These are the activations of a small neural network, seen along a few directions. Each row is one input.
In each table, some parts of the input vary, and every possible input appears once, in random order.
A made-up example of a description, with smaller parts first: line(6) and (point or line(11) or (values(3) and ring(5))).
Shared parts are said once, and a part with two or three values counts as separate values.
In the rows, zero is written as 128.

Other details of the inputs vary at random and push rows far along three fixed directions, the same in every table; ignore that.
To show where, the next rows are all for the same input, with only those details redrawn:
[116 23 53 137 153 124 128 61 138 101 160 146]
[149 145 37 101 196 225 111 169 148 127 110 177]
[147 160 76 96 178 198 130 167 138 130 96 168]
[117 75 142 187 59 171 126 149 169 138 186 89]
[130 80 69 142 139 188 115 130 160 126 157 139]
[111 53 125 130 118 77 159 62 119 105 140 132]
[118 35 31 126 172 138 123 69 138 100 152 159]
[125 140 182 174 56 184 140 190 162 151 157 88]

A family of inputs:
r1: [127 146 132 127 124 104 129 124 121 130 116 124]
r2: [123 151 168 148 87 115 128 145 135 145 128 102]
r3: [135 130 126 125 136 133 119 132 128 136 143 121]
r4: [131 112 128 162 101 188 123 155 158 138 144 115]
r5: [124 118 148 111 136 76 140 96 100 111 125 128]
r6: [124 142 137 136 114 121 118 137 135 126 133 122]
r7: [132 147 155 125 124 127 124 140 115 129 125 121]
r8: [111 120 170 141 101 62 143 97 119 121 124 113]
r9: [121 136 143 116 133 71 138 95 104 112 104 135]
r10: [129 144 128 140 114 137 111 144 138 130 139 125]
r11: [124 86 106 120 149 97 121 79 109 121 137 135]
r12: [129 153 144 106 138 88 144 114 100 132 101 133]
r13: [141 155 121 98 162 126 125 132 104 121 108 148]
r14: [129 125 131 135 126 122 117 135 135 123 137 127]
r15: [135 163 147 115 143 139 124 150 119 132 114 131]
r16: [138 158 155 124 117 118 126 146 120 126 121 131]
r17: [130 94 131 177 78 190 112 143 156 137 160 102]
r18: [135 147 129 112 152 133 124 134 119 139 115 137]
r19: [141 146 151 135 87 170 138 158 133 132 130 118]
r20: [140 160 115 100 163 125 120 134 112 118 98 157]
r21: [116 52 98 160 93 154 122 107 154 114 190 113]
r22: [133 166 108 101 160 120 124 130 123 130 99 146]
r23: [141 158 117 98 166 129 126 129 104 131 106 147]
r24: [117 113 128 144 120 103 121 114 136 123 139 121]
r25: [128 146 135 115 135 108 131 125 120 137 118 124]
r26: [112 115 143 131 123 65 142 89 117 123 121 119]
r27: [117 134 145 149 103 117 122 135 141 143 133 107]
r28: [125 138 127 133 128 136 120 144 138 147 132 115]
r29: [132 165 145 130 124 145 122 162 137 155 120 118]
r30: [141 174 130 110 146 141 119 159 125 124 112 144]
r31: [127 153 146 124 121 121 128 137 121 144 116 118]
r32: [131 134 122 116 150 136 118 137 126 127 130 133]
r33: [123 140 169 118 125 72 146 110 104 115 104 130]
r34: [117 126 183 121 101 82 180 107 109 118 108 120]
r35: [132 145 127 112 155 129 127 133 119 135 116 129]
- What do these inputs look like to the network? => ring(5) and (point or ring(6))
- Change only the ring(6) part in r27. List by row number the other rows that result. => r8, r15, r18, r29, r33
- Start at r4 and move only the ring(5) part, one step at a time. The first step leads to r17. Which rows follow, in order? => r19, r21, r34

A family of inputs:
r36: [130 124 136 163 70 174 102 177 161 127 171 117]
r37: [120 111 103 142 109 134 139 98 136 116 128 132]
r38: [124 204 147 127 103 185 138 193 151 154 84 110]
r39: [128 116 164 159 101 191 116 173 166 141 172 91]
r40: [119 107 84 131 158 75 103 89 132 132 142 132]
r41: [140 131 175 96 116 101 169 118 98 103 97 138]
r42: [138 132 81 130 142 145 107 141 153 126 110 159]
r43: [136 150 199 100 129 82 164 129 94 126 109 108]
r44: [121 100 103 132 104 131 137 103 141 128 119 133]
r45: [128 150 137 152 95 156 85 182 155 147 186 98]
r46: [165 161 113 119 171 154 35 125 84 132 128 137]
r47: [125 80 93 114 160 107 131 84 105 136 152 134]
r48: [135 208 185 95 121 92 162 144 91 98 81 155]
r49: [121 88 128 137 142 140 144 109 126 138 139 128]
r50: [124 89 82 159 128 118 111 97 150 107 147 147]
r51: [129 61 89 136 150 135 127 102 119 142 160 126]
r52: [138 148 192 112 107 101 175 118 97 97 107 130]
r53: [114 132 118 128 140 83 134 110 130 115 94 138]
r54: [135 139 94 113 161 137 98 150 130 129 143 143]
r55: [110 115 205 170 67 33 142 111 131 146 144 79]
r56: [109 161 162 108 132 92 163 106 119 140 78 123]
r57: [135 60 93 120 136 127 149 83 113 115 129 155]
r58: [142 135 102 101 166 154 110 141 126 130 146 130]
r59: [137 107 145 178 74 201 133 162 149 138 170 110]
r60: [112 83 81 123 150 96 126 77 127 136 132 122]
r61: [96 118 224 159 66 54 147 113 121 119 155 90]
r62: [148 196 126 89 171 190 155 183 110 140 63 157]
r63: [122 66 97 116 154 118 138 84 119 92 131 136]
r64: [127 141 88 133 170 142 101 140 159 138 114 149]
r65: [138 202 101 72 187 144 127 162 112 103 70 174]
r66: [122 151 120 156 88 173 100 166 166 174 167 84]
- What do these inputs look like to the network? => point or (ring(5) and line(6))
- Change only the ring(5) part in r60. List by row number the other rows that result. => r43, r51, r54, r55

A family of inputs:
r67: [138 149 156 132 112 130 113 148 116 142 148 115]
r68: [129 82 142 154 103 153 141 130 146 145 143 108]
r69: [141 138 125 127 112 193 136 171 141 157 129 118]
r70: [130 105 121 122 164 131 136 113 119 129 134 122]
r71: [114 117 155 131 107 85 159 88 110 90 100 137]
r72: [140 165 131 109 151 143 108 148 118 130 135 128]
r73: [129 108 132 150 136 127 101 130 133 150 155 114]
r74: [127 125 167 95 122 95 179 97 95 110 98 127]
r75: [127 153 116 122 123 156 146 142 140 123 112 135]
r76: [131 81 80 134 157 186 122 128 154 133 136 131]
r77: [138 121 153 123 115 144 144 130 112 105 112 129]
r78: [120 99 138 132 106 145 151 125 130 137 137 102]
r79: [100 96 148 162 70 105 156 108 141 142 140 105]
r80: [115 86 113 167 81 143 134 109 154 130 161 123]
r81: [112 149 154 151 81 104 140 141 141 154 122 103]
r82: [155 174 130 90 162 154 138 155 98 133 104 150]
r83: [120 137 152 123 127 112 119 130 116 141 146 101]
r84: [119 118 77 113 178 139 137 107 142 122 95 161]
r85: [105 9 4 96 219 98 123 54 158 50 178 190]
r86: [118 106 128 184 57 132 117 134 163 144 175 98]
r87: [130 104 171 139 102 118 132 114 103 104 150 110]
r88: [134 99 170 125 115 85 142 87 87 101 134 132]
r89: [137 163 156 127 115 98 110 131 113 119 114 136]
r90: [127 157 142 112 126 86 122 128 117 145 110 124]
r91: [117 134 122 132 136 94 136 112 133 139 99 138]
r92: [126 114 151 112 129 91 157 99 93 133 126 120]
r93: [125 150 147 146 96 123 121 135 143 111 120 120]
r94: [118 117 133 163 113 131 93 142 163 150 163 96]
r95: [136 101 133 140 121 111 96 111 103 113 156 134]
r96: [129 180 102 96 163 134 103 156 133 144 107 136]
r97: [117 135 111 131 120 101 136 105 139 119 124 126]
r98: [143 151 118 134 143 183 77 166 130 121 149 132]
r99: [122 114 146 123 120 76 159 77 96 93 88 159]
r100: [143 111 83 119 156 188 108 137 134 124 161 130]
r101: [108 123 96 137 119 166 128 142 157 140 130 124]
r102: [134 126 151 86 133 91 178 93 86 118 92 145]
r103: [138 170 133 92 163 109 173 180 121 99 100 176]
r104: [121 105 130 129 161 101 112 105 120 131 141 118]
r105: [126 102 125 147 115 130 94 135 133 151 176 101]
r106: [117 150 128 139 132 122 126 141 153 141 107 120]
r107: [137 141 110 111 157 174 125 153 124 139 134 121]
r108: [147 192 121 102 157 139 100 153 116 116 96 155]
r109: [149 105 100 109 150 163 129 117 113 102 110 162]
r110: [133 131 121 151 101 126 114 124 140 114 126 135]
r111: [135 100 140 156 121 160 122 143 139 152 161 108]
r112: [129 161 114 133 142 167 138 161 145 153 94 149]
r113: [127 163 151 121 116 99 121 134 125 130 125 114]
r114: [145 175 115 115 135 138 102 154 133 141 121 138]
r115: [115 154 104 117 141 115 130 128 141 136 104 130]
r116: [130 156 156 138 121 107 114 147 138 154 121 115]
- What do these inputs look like to the network? => values(2) and (point or (line(4) and ring(6)))
- The inputs of r107 and r92 match in every part but the values(2) part. If r100 is changed in the same way as r107 into r92, which row does it become? => r82
- The inputs of r114 and r113 match in every part but the values(2) part. If r88 is changed in the same way as r114 into r113, which row does it become? => r87
- Change only the values(2) part in r90. List by row number the other rows that result. => r96
- Change only the line(4) part in r78. List by row number the other rows that result. => r74, r76, r77

A family of inputs:
r117: [132 156 55 99 198 145 102 135 135 135 100 160]
r118: [113 57 73 160 133 132 93 95 152 131 186 115]
r119: [138 217 179 125 98 198 168 211 150 152 74 125]
r120: [123 125 193 143 77 78 144 112 109 122 137 103]
r121: [113 57 73 161 133 130 93 95 154 136 184 116]
r122: [148 181 179 109 125 139 134 163 100 121 109 135]
r123: [139 160 200 101 126 88 152 129 84 107 107 129]
r124: [123 118 179 161 70 116 131 134 129 136 155 90]
r125: [138 139 102 75 193 74 141 80 80 92 80 183]
r126: [122 101 171 189 58 153 110 158 159 160 192 71]
r127: [111 75 199 174 56 75 140 100 125 142 178 68]
r128: [115 78 94 125 150 63 122 55 112 97 136 150]
r129: [145 159 64 104 190 174 88 156 142 121 119 165]
r130: [137 222 141 131 110 220 144 226 173 162 72 132]
r131: [118 131 88 82 198 44 141 65 96 117 76 166]
r132: [134 161 178 148 82 156 123 176 139 151 145 93]
r133: [120 114 68 128 155 128 98 114 147 132 133 138]
r134: [123 178 187 99 124 52 164 107 86 122 78 128]
r135: [136 234 141 106 121 184 159 217 158 152 59 145]
r136: [108 106 191 146 75 37 149 77 107 117 138 100]
r137: [149 130 76 126 164 187 85 159 147 121 146 150]
r138: [145 129 77 68 192 165 167 120 104 99 82 187]
r139: [138 121 108 69 203 86 145 79 72 107 92 167]
r140: [134 140 57 133 155 173 79 152 162 137 132 147]
r141: [125 157 150 169 83 157 92 186 172 146 156 99]
r142: [153 141 84 94 182 178 107 141 111 120 118 159]
r143: [99 85 173 189 53 83 120 114 156 155 179 65]
r144: [125 105 49 156 142 171 69 140 172 129 160 143]
r145: [115 133 189 140 93 74 145 115 118 147 132 92]
r146: [92 10 90 150 106 68 167 34 137 95 158 129]
r147: [112 75 92 119 154 66 126 52 113 109 137 136]
r148: [144 136 74 100 173 196 150 143 135 119 85 173]
r149: [135 151 197 95 123 66 162 102 71 108 98 132]
r150: [132 194 196 86 113 103 211 147 98 120 52 144]
r151: [127 44 87 148 131 152 97 95 134 117 192 117]
r152: [117 181 177 106 122 47 158 111 98 127 73 126]
r153: [139 128 156 164 88 204 99 189 151 154 183 87]
r154: [136 78 88 130 141 201 142 126 139 113 136 146]
r155: [140 143 183 142 95 163 124 171 127 154 153 92]
r156: [131 69 63 165 133 192 77 137 164 140 196 115]
- What do these inputs look like to the network? => line(4) and (values(2) or line(8))
- The inputs of r148 and r130 match in every part but the line(4) part. If r156 is changed in the same way as r148 into r130, which row does it become? => r117
- The inputs of r120 and r140 match in every part but the line(4) part. If r126 is changed in the same way as r120 into r140, which row does it become? => r131
- List by row number the other rows that have the line(4) part in common with r155. => r122, r123, r138, r139, r142, r149, r151, r153, r154
- Change only the values(2) part in r130. List by row number the other rows that result. => r135
